These are the activations of a small neural network, seen along a few directions. Each row is one input.
Each table varies a few parts of the input and shows all the possible inputs, shuffled.
Descriptions start from the smaller parts, as in this example, which fits no table here: one of 3 separate values, together with either a single point or one of 11 places around a ring or (one of 4 places along a line, together with one of 8 places around a ring).
Shared parts are said once, and a part with two or three values counts as separate values.
(in the rows, 128 means zero)

Other details of the inputs shift rows strongly along three fixed directions, in all tables alike. That doesn't count.

Table:
x1: [157  92 127  78 109  97 123 126 106 129 130]
x2: [139 185 145 115 117 146 157 143 113  97 100]
x3: [103 124 121 185 149 151 156 131 137 131 137]
x4: [121  71  96 135 139 100  84 102 137 163 154]
x5: [ 53  88 156  89 118 171 105  98 153 110 171]
x6: [102 153 120 175 143 146 113 126 146 124 121]
x7: [128  72  96 132 144 101  82 100 136 156 167]
x8: [109 122 120 185 146 160 151 135 142 131 136]
x9: [ 62 112 167  95 134 186  90  79 128 118 166]
x10: [159  91 127  81 107  97 122 125 104 126 129]
x11: [ 99 142 104 154 141 137 132 142 171 128 138]
x12: [108 138 105 168 126 137 133 126 167 116 144]
x13: [118  77 100 127 151 100  90 105 140 181 153]
x14: [ 53  98 164  84 127 172 109 100 154 132 179]
x15: [156  99 135  73 111 105 118 139 108 147 130]
x16: [141 178 171 126 117 135 152 153 119  95 102]
x17: [159 101 156  92 132 104 102 123  94 132 105]
x18: [136 187 149 119 111 143 160 137 110 104 101]
x19: [101 157 120 173 149 142 112 128 141 121 131]
x20: [120  74  97 122 156 103  86 111 143 175 153]
x21: [108 143 106 166 131 133 132 128 162 113 154]
x22: [167 109 140  87 131 120 114 108  81 138 118]
x23: [172 123  49 196 163  73 110 146 158 188 123]
x24: [ 84 113 194  44  76 162 149 109 115  86 148]
x25: [161 108 138  89 129 115 119 102  81 141 110]
x26: [218 156  86 160 142  87 140 144 100 149  78]
x27: [159  74 142  98 128 121 140 134  79 141 121]
x28: [ 98 153 116 170 152 141 115 128 143 118 122]
x29: [106 139 107 166 126 140 129 135 169 123 141]
x30: [164 105 134  85 135 118 116 108  84 135 109]
x31: [134 176 170 128 115 131 157 146 119  98  94]
x32: [101 142 106 165 130 127 139 123 163 119 146]
x33: [149  97 133  75 109 101 123 133 108 150 122]
x34: [210 143  79 154 116  65 147 163 121 141  99]
x35: [137 168 142 109  96 138 170 167 140 111 108]
x36: [109 126 121 184 152 156 151 138 138 128 145]
x37: [142 174 170 128 112 139 152 151 124  98  91]
x38: [144 185 149 119 108 150 155 141 115 104  98]
x39: [126 181 155 125 109 135 156 148 108 100  96]
x40: [106 143 107 164 131 136 129 137 164 121 151]
Each input here is: one of 4 separate values, together with either a single point or one of 4 places along a line or one of 5 places along a line.
Changing only the choice among 4 separate values turns x1 into x7. The same change can be made to x2. Which row results? -> x9
Changing only the choice among 4 separate values turns x35 into x15. The same change can be made to x12. Which row results? -> x21
List by row number the other rows that have the choice among 4 separate values in common with x24. -> x3, x4, x13, x18, x25, x31, x32, x33, x39
Change only the place on the line of 5 in x1. List by row number the other rows that result. -> x5, x10, x11, x20
